Each row has a name. Each piece below is followed by the name of the row it came from, unless a question asks for something else. Each question is about the rows just above it.

[ 96 139  98 167  97] -> j_386
[ 96 139 167  89  98] -> j_763
[139 167  96  99  89] -> j_197
Which row holds these entries in another order? [139  89  98 167  96] => j_763
Which entry of j_763 is missing from [ 96 167 139  89]? => [98]
[ 97 167  98 139  96] is which row reordered? => j_386
Shuffled j_386 with one entry gone: [167  96  98 139], missing => [97]
Which row holds these entries in another order? [ 98  96 139 167  89] => j_763
j_386 without one entry, shuffled: [ 97 167  98 139]. Gone: => [96]
[ 89  96  99 139 167] is which row reordered? => j_197

[126 124 130 130]  j_490
[115  97 141 142]  j_230
[131 161 133 123]  j_794
[125 147 131 129]  j_408
[146 101 138 145]  j_853
[123 127 130 134]  j_386
[133 123 162 131]  j_763
[101 138 113 145]  j_46
[125 130 147 131]  j_657
[131 130 125 147] is which row reordered? => j_657
[134 123 127 130] is which row reordered? => j_386
[145 146 101 138] is which row reordered? => j_853
Shuffled j_853 with one entry gone: [101 146 138], missing => [145]
[131 162 123 133] is which row reordered? => j_763
Which row holds these entries in another order? [125 130 131 147] => j_657
Put [113 145 101 138] back in order: which row is it? => j_46

[135 129 118 136] = j_386
[107 134 108 135] = j_230
[139 148 117 113] = j_490
[136 119 135 132] = j_408
[113 148 118 139] = j_853
Shuffled j_408 with one entry gone: [119 135 136], missing => [132]
[139 113 148 118] is which row reordered? => j_853
[136 118 129 135] is which row reordered? => j_386
Shuffled j_230 with one entry gone: [134 108 107], missing => [135]
Put [113 139 148 117] back in order: which row is it? => j_490

[114 161 119 112 120] : j_46
[148 111 147 114 140] : j_408
[125 120 121 148 112] : j_178
[128 141 132 109 166] : j_230
[112 119 120 161 114] is which row reordered? => j_46
j_46 without one entry, shuffled: [114 120 112 161]. Gone: => [119]
Which entry of j_408 is missing from [148 140 114 147]? => [111]

[161  99 167 126 103 112 121 114 157 147]  j_197
[ 85 103  90 148 146 111 142  95 142 157]  j_386
[103 142 112 114 145 161 138 157 146 121]  j_490
[114 138 145 146 142 161 122 157 103 112]  j_657
[107 166 156 163 123 157 158 106 115 162]  j_794
[ 89 153  99 156 112 108  90  99 157 139]  j_247
[167 103 155 103  98 115 159 155 124  96]  j_853
[161  99 167 126 103 153 100 167  98 104]  j_178
Put [103 161 167 147 157 114 112  99 121 126] back in order: which row is it? => j_197
Which row holds these entries in another order? [147 121  99 126 114 157 161 167 103 112] => j_197
Put [103 112 114 122 138 142 145 146 157 161] back in order: which row is it? => j_657
j_178 without one entry, shuffled: [167 167 161 100 104  98 103 126 153]. Gone: => [99]
Which row holds these entries in another order? [146 142 112 103 138 145 161 157 121 114] => j_490

[140 138 131 135 133 124 119 121 132 136 135 137 138 137 126 145 141 106
 140 114 122 138 126 139 119 108 125 128 133 128 125] -> j_230
[154 142 123 137 121 124 117 124 133 135 147 145 136 125 125 147 146 116
 139 116 134 124 113 147 122 131 116 108 132 113 120] -> j_197
[114 113 133 132 120 126 133 113 133  91 103 117 130 123 127 119 115 130
 122 125 131 120 127 108 121 119 133 124 115 131 139] -> j_490
[154 142 123 137 121 124 117 124 133 150 147 145 136 125 125 147 146 116
 139 116 134 124 113 147 122 131 116 108 132 113 120] -> j_853
[129 123 126 125 121 120 120 125 125 135 133 131 127 124 131 127 130 123
 134 141 123 136 135 122 121 146 115 131 136 118 119] -> j_794
[136 120 126 131 120 135 127 121 125 125 133 130 136 119 129 123 122 134
 146 125 124 123 123 136 115 141 121 131 118 131 127] -> j_657
Put [120 113 132 108 116 131 122 147 113 124 134 116 139 116 146 147 125 125
 136 145 147 150 133 124 117 124 121 137 123 142 154] back in order: which row is it? => j_853
Put [ 91 103 108 113 113 114 115 115 117 119 119 120 120 121 122 123 124 125
 126 127 127 130 130 131 131 132 133 133 133 133 139] back in order: which row is it? => j_490
Put [115 118 119 120 120 121 121 122 123 123 123 124 125 125 125 126 127 127
 129 130 131 131 131 133 134 135 135 136 136 141 146] back in order: which row is it? => j_794

[148 118 129 126 126 134 128 136 135 134 128 139 119 141 126 129 128 116
 109 125 128 120 125 128 132 121 128 128 135 133 122 120 140 130 128 120
 128 134 144 135 119 117 124 137 124 116]  j_853
[133 128 121 128 131 148 123 134 141 123 132 128 126 128 103 128 136 130
 106 125 129 115 137 145 121 133 114 106 121 139 115 111 143 118 131 105
 141 128 128 128 114 144 128 121 133 128]  j_794
[128 128 128 121 121 148 130 131 139 128 115 114 115 123 103 133 137 128
 141 129 145 118 125 123 126 128 131 121 133 132 133 114 105 144 106 141
 128 128 134 128 135 106 143 111 121 128]  j_197
[116 137 142 124 127 132 128 126 128 116 118 128 128 116 129 124 140 118
 129 124 126 133 131 130 122 116 138 128 117 133 128 115 125 134 118 130
 128 128 132 134 132 134 121 134 128 117]  j_247
[133 122 128 128 158 115 148 144  97 146 133 142 155 141 169 128 135 131
 128 128 138 128 117 101 110 113 128 127 150 128 148 128 139 128 137 127
 152 128 114 129 134 103 104 138 128 128]  j_178
Shuffled j_794 with one entry gone: [118 130 131 128 129 128 131 128 141 114 106 121 105 103 141 139 106 111
 145 133 133 128 144 121 133 114 143 128 128 115 128 128 123 128 123 137
 128 121 136 121 134 132 115 125 148], missing => [126]
j_794 without one entry, shuffled: [128 121 148 128 128 121 139 105 128 114 141 123 131 134 130 103 123 114
 136 145 106 129 143 128 132 144 106 133 128 131 111 126 133 121 128 128
 133 121 125 141 137 115 128 115 128]. Gone: => [118]
Which entry of j_197 is missing from [114 128 128 128 133 131 133 141 118 123 133 103 106 141 123 128 128 128
 128 128 130 105 121 139 132 131 137 128 135 126 128 121 115 129 111 125
 134 121 121 106 143 144 148 114 115]? => [145]
j_794 without one entry, shuffled: [106 128 105 103 128 128 125 128 128 128 132 114 144 128 114 111 133 106
 115 139 121 118 137 123 131 148 136 128 134 145 133 141 133 121 115 141
 128 143 129 126 121 123 131 128 121]. Gone: => [130]
[128 121 111 143 106 135 128 134 128 128 141 106 144 105 114 133 132 133
 121 131 128 126 123 125 118 145 129 141 128 137 133 103 123 115 114 115
 128 139 131 130 148 121 121 128 128 128] is which row reordered? => j_197
[128 133 121 128 144 114 128 128 128 141 105 131 118 143 111 115 139 121
 106 114 133 121 145 137 115 129 125 106 130 136 128 103 128 126 128 132
 123 141 134 123 148 131 128 121 128 133] is which row reordered? => j_794
[128 115 114 115 123 103 133 137 128 141 129 145 118 125 123 126 128 131
 121 133 132 133 114 105 144 106 141 128 128 134 128 135 106 143 111 121
 128 128 128 128 121 121 148 130 131 139] is which row reordered? => j_197

[133 108 107 157] = j_408
[130 163 129 129] = j_794
[104 163 129 129] = j_197
[104 133 131 132] = j_247
[103  91 122 156] = j_178
Which row holds these entries in another order? [129 129 130 163] => j_794
Which entry of j_178 is missing from [103 122  91]? => [156]

[118 131 138 120 117 111 123 117 125 124 124 122 117 133 118 116 138 110
 120 120 116 132 133 140 111 126 111 137 134 115 124 114 112 113 113 122
 141 138 136 120 109] = j_657
[131 112 104 133 138 136 126 135 128 127 127 132 134 109 133 135  94 145
 132 130 138 109 107 103 101 129 140 109 112 138 130 140 142 142 140 134
  97 100 103 133 141] = j_408
[131 112 104 133 138 136 126 154 131 127 127 132 138 119 133 135 118 145
 132 130 138 126 107 103 142 129 140 128 112 138 130 140 163 142 140 135
  97 100 103 133 141] = j_794
[133 127 130 109 133 129 132 138 112 142 131 100 103 107 130 128 135 104
 127 133 109 138 109 132 135  98 134 141 140 134 140 142 142  94 140 112
 126 138 136 103 145] = j_230
Put [141 133 103 100  97 134 140 142 142 140 130 138 112 109 140 129 101 103
 107 109 138 130 132 145  94 135 133 109 134 132 127 127 128 135 126 136
 138 133 104 112 131] back in order: which row is it? => j_408
Put [109 118 131 138 120 117 111 123 117 125 124 124 122 117 133 118 116 138
 110 120 120 116 132 133 140 111 126 111 137 134 115 124 114 112 113 113
 122 141 138 136 120] back in order: which row is it? => j_657
which: [133 127 130 109 133 129 132 138 112 142 131 100 103 107 130 128 135 104
 127 133 109 138 109 132 135  98 134 141 140 134 140 142 142  94 140 112
 126 138 136 103 145] => j_230

[138 134 144 129 125 122 128 126 135 110  96 133 130 146] -> j_794
[137 144 137 144 122 127 116 122 122 121 122 145 121 131] -> j_230
[144 137 145 122 122 123 122 131 127 122 116 137 121 123] -> j_657
[131 116 134 110 113 147 142 135 144 137 111 118 114 131] -> j_178
Which entry of j_794 is missing from [144 134 130 128 135 110 125 146 126 138 133 122  96]? => [129]
Put [121 131 137 144 137 144 122 127 116 122 122 121 122 145] back in order: which row is it? => j_230
j_794 without one entry, shuffled: [122 126 144 146 130 134 135 138 110  96 128 133 129]. Gone: => [125]
Which entry of j_794 is missing from [138 144 125 134 146 133  96 128 129 110 126 130 122]? => [135]
Which entry of j_794 is missing from [130 133 135 122 144 134 126 110 129  96 125 138 146]? => [128]

[133 121 121 125 125 116 129 120 122 131 126 131 133 128 130 136 126 129
 128 128 127 130 130 126 125 127 133 126 134 118 143 119 116 122 124 128
 124 135 134 123 124 128 122 138 138] = j_794
[127 129 123 126 127 126 127 122 128 133 128 127 131 126 125 131 133 129
 141 125 125 128 128 127 122 133 134 126 127 119 133 122 125 126 126 127
 127 133 129 123 125 131 133 132 130] = j_230
[123 117 119 128 124 112 138 124 121 133 140 141 127 129 132 136 117 137
 127 131 127 126 134 135 130 122 132 121 135 129 140 115 123 121 132 123
 128 134 134 126 121 124 117 130 138] = j_247
[130 133 131 127 132 136 120 127 128 127 117 121 133 130 127 126 131 125
 135 126 126 131 129 123 125 130 128 131 127 123 130 129 128 128 123 128
 130 128 123 128 130 129 137 132 128] = j_657
[127 140 122 133 134 127 133 125 130 131 127 127 133 119 131 131 125 126
 133 127 129 129 128 123 122 126 126 122 127 133 128 132 128 123 128 127
 125 127 125 129 125 126 126 133 126] = j_197
[125 130 134 126 132 137 122 132 119 124 125 128 115 122 121 119 132 116
 139 116 127 135 129 119 131 133 129 133 127 130 117 143 141 132 124 136
 116 129 131 132 128 126 143 130 122] = j_46
[119 145 124 130 134 138 120 119 142 139 121 117 139 134 126 127 140 135
 123 128 118 124 126 131 112 140 136 123 120 115 134 112 125 124 129 119
 144 132 115 117 125 129 150 130 127] = j_763
[135 108 127 131 116 114 149 135 126 123 148 139 133 129 137 146 113 142
 111 146 146 118 135 146 143 105 117 124 132 144 130 125 128 132 137 115
 135 116 129 145 136 138  88 109 131] = j_490
j_490 without one entry, shuffled: [ 88 109 113 137 135 129 116 142 143 125 111 127 139 146 135 144 131 135
 130 146 149 146 108 126 105 138 114 131 115 132 118 132 123 136 145 124
 116 117 137 146 148 133 129 135]. Gone: => [128]
Put [130 132 133 131 125 123 129 133 127 127 126 126 125 122 133 119 127 126
 134 133 122 127 128 128 125 125 141 129 133 131 125 126 131 127 128 133
 128 122 127 126 127 126 123 129 127] back in order: which row is it? => j_230
Shuffled j_490 with one entry gone: [ 88 137 142 137 126 132 108 111 132 135 113 117 135 115 138 116 143 129
 146 105 125 127 146 128 144 145 139 129 131 135 124 146 148 146 131 136
 135 123 109 133 118 149 116 114], missing => [130]
[131 133 132 130 127 129 123 126 127 126 127 122 128 133 128 127 131 126
 125 131 133 129 141 125 125 128 128 127 122 133 134 126 127 119 133 122
 125 126 126 127 127 133 129 123 125] is which row reordered? => j_230

[128 120 126 119 144 144 129 130 132 122 119 116 125 131 125 119 132 137
 111 131 136 128 126 134 136 138 136 129 135 129 135 137 145 141 127 143
 126 116] -> j_386
[118 107 141 140 148 124 127 124 114 140 121 138 145 133 111 139 126 133
 132 120 154 153 138 123 134 136 144 114 119 123 110 135 140 137 130 150
 101 142] -> j_763
[124 111 107 101 141 140 123 126 133 136 114 120 144 132 123 119 130 141
 110 145 148 139 114 121 140 135 133 134 150 137 153 138 154 142 127 138
 124 118] -> j_490
[109 118 138 136 154 121 101 124 123 153 123 141 144 134 135 141 145 139
 142 107 148 128 130 114 140 127 138 114 126 119 132 140 150 124 137 133
 133 111] -> j_853
[126 114 117 111 124 126 121 131 128 140 125 131 140 137 129 135 122 134
 120 142 136 140 111 120 137 123 124 136 139 133 130 132 129 132 127 133
 134 133] -> j_247
Which entry of j_490 is missing from [142 123 139 114 120 153 121 141 123 148 135 137 133 114 126 101 138 145
 110 140 154 119 132 150 134 124 130 124 136 111 144 127 140 138 107 133
 141]? => [118]
Put [118 124 138 127 142 154 138 153 137 150 134 133 135 140 121 114 139 148
 145 110 141 130 119 123 132 144 120 114 136 133 126 123 140 141 101 107
 111 124] back in order: which row is it? => j_490
j_853 without one entry, shuffled: [148 141 114 154 134 144 150 119 137 118 123 145 135 101 142 139 132 128
 136 130 133 124 123 138 121 111 138 114 141 153 124 140 140 107 133 126
 109]. Gone: => [127]
[101 107 110 111 114 114 118 119 120 121 123 123 124 124 126 127 130 132
 133 133 134 135 136 137 138 138 139 140 140 140 141 142 144 145 148 150
 153 154] is which row reordered? => j_763
Which row holds these entries in another order? [138 118 145 114 126 153 119 121 107 134 114 124 111 154 141 101 109 123
 140 148 130 144 140 127 136 133 137 135 139 128 133 141 132 124 138 123
 142 150] => j_853

[160 139  85  97 102 109 112 154 171 156  93 142 107 107 139 108 127  90
 169 135 147 141 163 132 162 105 128] = j_230
[139 128 102 147 107 127 107 141 163 171  93 105 139 142 132 107  90 162
 169  97 109 154  85 161 135 112 156] = j_197
[124 166  92 131  96 117 145  91 142 164 111 161 160 161 102 159  94  98
 113 152  99 133  98 126 129  94 105] = j_46
[171  97 163 156  90 160  93 139 107 147 162 132  85 142 154 128 102 105
 127 107 139 107 135 169 141 112 109] = j_853
Shuffled j_230 with one entry gone: [105 109 108 147 132  85 160  90 112 107 139 169 154 141 139 107 102 142
 127 128 156 162  93 135 163  97], missing => [171]
Put [109 112 141 169 135 107 139 107 127 105 102 128 154 142  85 132 162 147
 107 139  93 160  90 156 163  97 171] back in order: which row is it? => j_853
Put [156 112 135 161  85 154 109  97 169 162  90 107 132 142 139 105  93 171
 163 141 107 127 107 147 102 128 139] back in order: which row is it? => j_197
Shuffled j_853 with one entry gone: [163 102  93  90 107 154 105 139 128 132  97 169 112 109 142  85 127 141
 107 162 147 171 160 139 156 107], missing => [135]
Which row holds these entries in another order? [ 85  90  93  97 102 105 107 107 107 109 112 127 128 132 135 139 139 141
 142 147 154 156 160 162 163 169 171] => j_853
[141 112 109 171  97 163 156  90 160  93 139 107 147 162 132  85 142 154
 128 102 105 127 107 139 107 135 169] is which row reordered? => j_853

[128 128 128 128 128 128 128 128 128 127 128 128 128 128 128 128 128 128
 128 128 128 128 129 128 127] = j_657
[128 128 128 127 127 127 128 126 127 128 128 128 127 127 129 128 128 127
 129 127 127 128 127 128 129] = j_247
[ 99 145 127  95 111 108 111 140 154 151 103 103 143 145 113 112 100 160
  99 162 140 111 112 109 161] = j_794
[157 111 130 159 147 149 144 114 101 106 153 152 110 110 143 146 158  99
 155  96 115 146 144 148 158] = j_46
j_247 without one entry, shuffled: [129 128 128 127 127 128 127 128 128 127 129 128 129 127 128 127 127 127
 128 127 128 128 127 128]. Gone: => [126]
Shuffled j_794 with one entry gone: [103 145 100 160 111  99 143 109 111 111 145 103 113 161 127 140 140 151
 154 108  99 112 112  95], missing => [162]

[142 116 155 112 124 105 116 152 153 129 111 113 126 118 164 118 144 136
 126 103 110 105 133 120 124 127 111 101 162  96 151 136 159 144 139 153
 121 113 118 119 120] = j_46
[118 132 112 137 133 135 137 115 113 133 137 135 132 139 108 134 114 124
 132 138 134 131 126 121 133 125 140 144 113 138 117 121 117 118 123 114
 134 131 128 129 136] = j_794
[116 118 115 130 138 109 138 128 121 146 130 139 140 147 127 131 111 127
 136 115 114  96 130  92 139 116 139 137 137 103 130 117 149 120 125 125
 140 109 109 114 138] = j_230
which: [118 132 112 137 133 135 137 115 113 133 137 135 132 139 108 134 114 124
 132 138 134 131 126 121 133 125 140 144 113 138 117 121 117 118 123 114
 134 131 128 129 136] => j_794
[125 125 140 109 109 114 138 116 118 115 130 138 109 138 128 121 146 130
 139 140 147 127 131 111 127 136 115 114  96 130  92 139 116 139 137 137
 103 130 117 149 120] is which row reordered? => j_230

[143 106 130 100 143 145 129 130 141 101 157 122 118 118 107 119 128 136
 130 143 144 104 103 125 129 119 133 139 144 138 154 135 109 108  97 131
 127 130 132 110 131 135 127 135 153]  j_247
[170 107 120 124 122 114 145 168 149 131 102 143 131 130  83 129 151 110
 136 140 129 151 119 122 127 144 115 117 117 116 155 139 108 123 129 113
 109 144  89 133 116  88  97 152 152]  j_46
[124 137 144 125 141 112 126 119 120 124 126 130 134 128 138 131 122 134
 136 130 134 124 137 133 134 111 135 118 125 134 125 127 126 123 130 142
 114 123 122 130 129 129 110 122 126]  j_197
[145 101 116 103 136 151 128 136 144 106 161 120 112 111  95 119 129 128
 125 143 142 107  98 123 123 131 129 146 147 133 151 132 111 110  97 121
 140 132 127 112 131 134 135 139 150]  j_853
[141 115 135 125 133 134 133 130 130 119 144 122 120 128 126 126 134 134
 125 122 124 124 112 130 122 128 135 132 131 131 142 131 120 129 120 138
 122 132 132 123 134 126 127 133 135]  j_386
[137 137 159 137 141 106 135 123 113 129 126 129 134 148 163 134 139 142
 127 114 116 132 137 137 123 116 142 115 117 134 131 132 128 139 144 156
 101 129 129 135 136 121 106 120 122]  j_178
[137 123 135 131 126 129 133 125 127 124 135 126 123 131 132 128 134 132
 125 120 121 129 122 130 122 128 132 125 131 127 133 130 126 131 130 135
 122 131 130 128 131 126 127 128 129]  j_408
[137 156 142 129 101 120 121 129 129 114 126 139 141 113 135 137 132 136
 116 131 134 127 134 136 135 132 129 128 139 142 163 122 137 116 106 123
 123 117 144 134 106 159 137 148 115]  j_230
[152  88 102 119 116 168 131 140 151 109 170 113 107 108  89 120 136 122
 117 130 127 122  83 123 110 145 124 149 144 115 151 129 116 129  97 114
 153 139 133 117 131 129 155 143 144]  j_490
Which entry of j_853 is missing from [146 123 131 147 128 131 123 121 129 151  98 136 139 127 136 150 134 144
 112 106 140 116 128 132 135 103 107 125  97 129 110 142 133  95 151 112
 120 143 119 111 132 101 161 111]? => [145]
Which row holds these entries in another order? [129 155 143 144 152  88 102 119 116 168 131 140 151 109 170 113 107 108
  89 120 136 122 117 130 127 122  83 123 110 145 124 149 144 115 151 129
 116 129  97 114 153 139 133 117 131] => j_490
Which row holds these entries in another order? [122 120 106 121 136 135 129 129 101 156 144 139 128 132 131 134 117 115
 142 116 123 137 137 132 116 114 127 142 139 134 163 148 134 129 126 129
 113 123 135 106 141 137 159 137 137] => j_178

